Each row below holds a small network's activations on one input, seen along a few directions.
In each table, some parts of the input vary, and every possible input appears once, in random order.
Descriptions start from the smaller parts, as in this example, which fits no table here: one of 8 places around a ring, together with either a single point or one of 9 places along a line or (one of 3 separate values, together with one of 4 places along a line).
Shared parts are said once, and a part with two or three values counts as separate values.
In the rows, zero is written as 128.

Other details of the inputs vary at random and push rows far along three fixed directions, the same in every table; ignore that.

Rows:
x1: [ 69 130 159 136 122 169  98 129 171 184 143 107 170 112]
x2: [199 110 108 128 150  58 111 119  43 135 126 122 139 107]
x3: [ 83 105 144 140 109 144 105 134 177 171 144 135 176 112]
x4: [154 132 139 120 113 152 178 160 150 123 128 108  82 115]
x5: [121 168 148 130 104 101 225 197 104 100 130  93  76 107]
x6: [ 63 116 158 135 119 160  91 134 152 186 144 110 169  99]
x7: [142 107  96 136 119 118 125 121 133 104 128 184 128 137]
x8: [162 136  91 121 168  65  76  56  45  89 117 152 175 150]
x9: [128 128 182 173  57  70 243 209 102 167 197  95 124  41]
x10: [107 148  88 120 168 143  82  90 155 114 105 161 163 172]
x11: [ 99  80 142 129 110 175  81 125 160 169 131 140 139 106]
x12: [105  71 144 146 101 144  67 110 147 182 148 152 175  97]
x13: [162 188 118  94 150 145 214 174 146  83  96  68  38 164]
x14: [ 98 108 135 122 127 153  76 107 144 122 107 154 133 151]
x15: [111  98 123 120 123 153  69 100 140 116  98 174 133 147]
x16: [121 167 161 142  96 159 230 189 145 119 153  87  37 116]
x17: [173 170  93  90 199 154 122 116 157  98  74  99 104 190]
x18: [126 152 123 107 156 161 135 107 138  73 105 120  74 163]
x19: [156 165  99 102 176 150  94  87 114  99  96 120 110 181]
x20: [124 136 136 119 160 177  99 120 175 153 116  99 122 143]
x21: [ 80  94 155 141 126 163  88 130 154 191 141 118 151  99]
x22: [123 142 132 106 120 151 154 149 158 115 123 103 100 146]
x23: [ 99 111 136 117 110 181 123 114 165  99 127 150  93 136]
x24: [113 126 146 121 132 182 107 137 181 157 126 105 119 128]
x25: [130 132 150 135  79 159 200 177 143 113 146 116  50 108]
x26: [173 193  79  78 214 150 110 105 140  83  61  92 113 201]
x27: [169 153  86 104 175  77  91  80  71 103 100 125 167 172]
x28: [155 110 115 124 126 116 124 129 127 126 116 141 139 123]
x29: [163 156  97 148 132  70 209 161 103  86 137 148 101 131]
x30: [169 104  96 170 106   7 155 129  42 113 163 186 175  95]
x31: [133  93 146 165  83  75 125 118  71 151 179 155 159  85]
x32: [ 82 110 165 148 115 146 109 121 167 186 158 125 178 102]
x33: [107 117 138 129 110 137 129 116 125 105 144 141 115 123]
x34: [ 80 145 150 127 130 158 112 123 169 166 138 109 170 122]
x35: [166  80 114 145  92  43 117 109  57 132 149 167 183 101]
x36: [167 128 117 139 131  43 134 124  37  97 114 145 130 124]
Each input here is: one of 4 places along a line, together with either one of 4 separate values or one of 5 places along a line.
- Changing only the place on the line of 4 turns x2 into x6. The same change can be made to x14. Which row results? => x5
- List by row number the other rows that have the place on the line of 4 in common with x35. => x4, x7, x11, x12, x15, x23, x25, x28

Rows:
x37: [107 134 147 157 113  56 163 147 101 146 140 115 186 114]
x38: [133  98 128 134 124 121 124 152 135 142 120 146 125 111]
x39: [136 121 135 127 120 130 140 120 125 101 146 131 103 143]
x40: [118 137 130 140 122 144 145 117 123 120 153 138 105 133]
x41: [112 118 127 134 113 100 148 154 108 140 149 109 138  86]
x42: [136 113 134 125 111 100 125 139  86 154 131 117 163 105]
x43: [129 149 151 145 135  87 180 132 101 130 142  99 129 109]
x44: [149 144 138 112 130 151 155 145 139  80 115 110  59 147]
x45: [134 110 112 139 116  88 142 139 104 130 137 162 145 112]
x46: [167 147 136 117 123 111 150 116  64 132 137  83 112 114]
x47: [136 120 103 110 126 148 130 110 158 104 122 146 120 151]
x48: [ 92 167 141 141 122 123 194 201 128 127 128  83  88 111]
x49: [138 118 126 148 110  86 119 141  98 144 134 145 132 122]
x50: [ 85 106 135 122 122 181 132 152 195 149 130 138 113 134]
x51: [138 131 135 132 146  57 118  96  86 125 134 124 180 117]
x52: [122 120 125 149 152  91 105 103  68 143 141 122 154  95]
x53: [124 172 116 144  98  93 193 167 104 103 134 145 119 123]
x54: [129 102  91 123 137 128  59  64 133 104 113 188 186 150]
x55: [ 73 130 124 125 114 177 138 145 190 117 117 158 128 128]
x56: [138 104 132 150 102 129 125 138 158 183 170 129 171  82]
x57: [119 153 127 130 145 185 116 138 195 161 128 114 138 155]
x58: [113 113 130 134 148 176  80 120 193 184 132 142 183 123]
x59: [154 145 121 111 150 139 108 141 127 112  78 125  84 161]
x60: [ 79 123 148 131 141 130 104 119 172 156 112 128 195 140]
x61: [132 141 136 135 105 106 188 146 109  94 159 130  98 120]
x62: [ 94 131 124 148 102 121 123 131 135 152 158 160 156 138]
x63: [ 92  70 161 140  75 151 108 140 162 160 127 144 142  84]
x64: [139 127 154 120  97  89 141 132  71 148 161 102 146  90]
x65: [160 100 136 129 125  88  84  99  71 102 117 147 137 120]
x66: [138 109 128 149 125 105 124 102  92 137 153 142 118 124]
x67: [130 138 119 134 124 121 141 143 132 133 137 133 105 154]
x68: [132 163 112  98 175 131 125 125 108  93 113  95  93 136]
x69: [104 134 128 106 141 156 106 111 187 135 107 110 153 158]
x70: [123 134 172 140 103 160 176 165 130 125 129 101  54 103]
x71: [136 117 143 120  85 112 150 149 105 150 151  99 139  94]
x72: [193 139  98 120 172 118  98  80  78  91  96 133  89 166]
x73: [157 124 119  98 154 161 132 155 149 105  65 122  64 143]
x74: [111 104 132 120 102 172 143 138 184 127 140 132  99 136]
x75: [143  96 117 119 121 149 109 118 156 113 115 143 118 141]
x76: [167 115 102 127 180 114  37  55 118 144 137 152 199 141]
x77: [109 121 141 144 146 186  76  90 183 183 148 131 167 124]
x78: [117 151 111 108 172 150 148 166 145 111  91  97  96 129]
x79: [178 165  87 119 169 121 112  77  81  69  96 153 109 168]
x80: [ 71 139 146 124 108 170 129 118 163  95 139 154 129 137]
x81: [175 171 102  82 161 153 114 123 111 107  78  85  94 190]
- Describe the family of inputs behind these rows. => one of 5 places around a ring, together with either one of 4 separate values or one of 5 places along a line
- Changing only the place on the ring of 5 turns x53 into x80. The same change can be made to x62. Which row results? => x61
- Changing only the place on the ring of 5 turns x77 into x76. The same change can be made to x66. Which row results? => x39
- Change only the choice among 4 separate values in x51. List by row number the other rows that result. => x64, x68, x76
- Change only the choice among 4 separate values in x58. List by row number the other rows that result. => x42, x60, x78
- List by row number the other rows that have the place on the ring of 5 in common with x47. => x41, x54, x56, x63, x69, x71, x74, x75
- Start at x73 and move only the place on the ring of 5, one step at a time. The first step leads to x63. Which rows follow, in order? => x65, x70, x59
- Change only the place on the line of 5 in x73. List by row number the other rows that result. => x38, x45, x50, x55
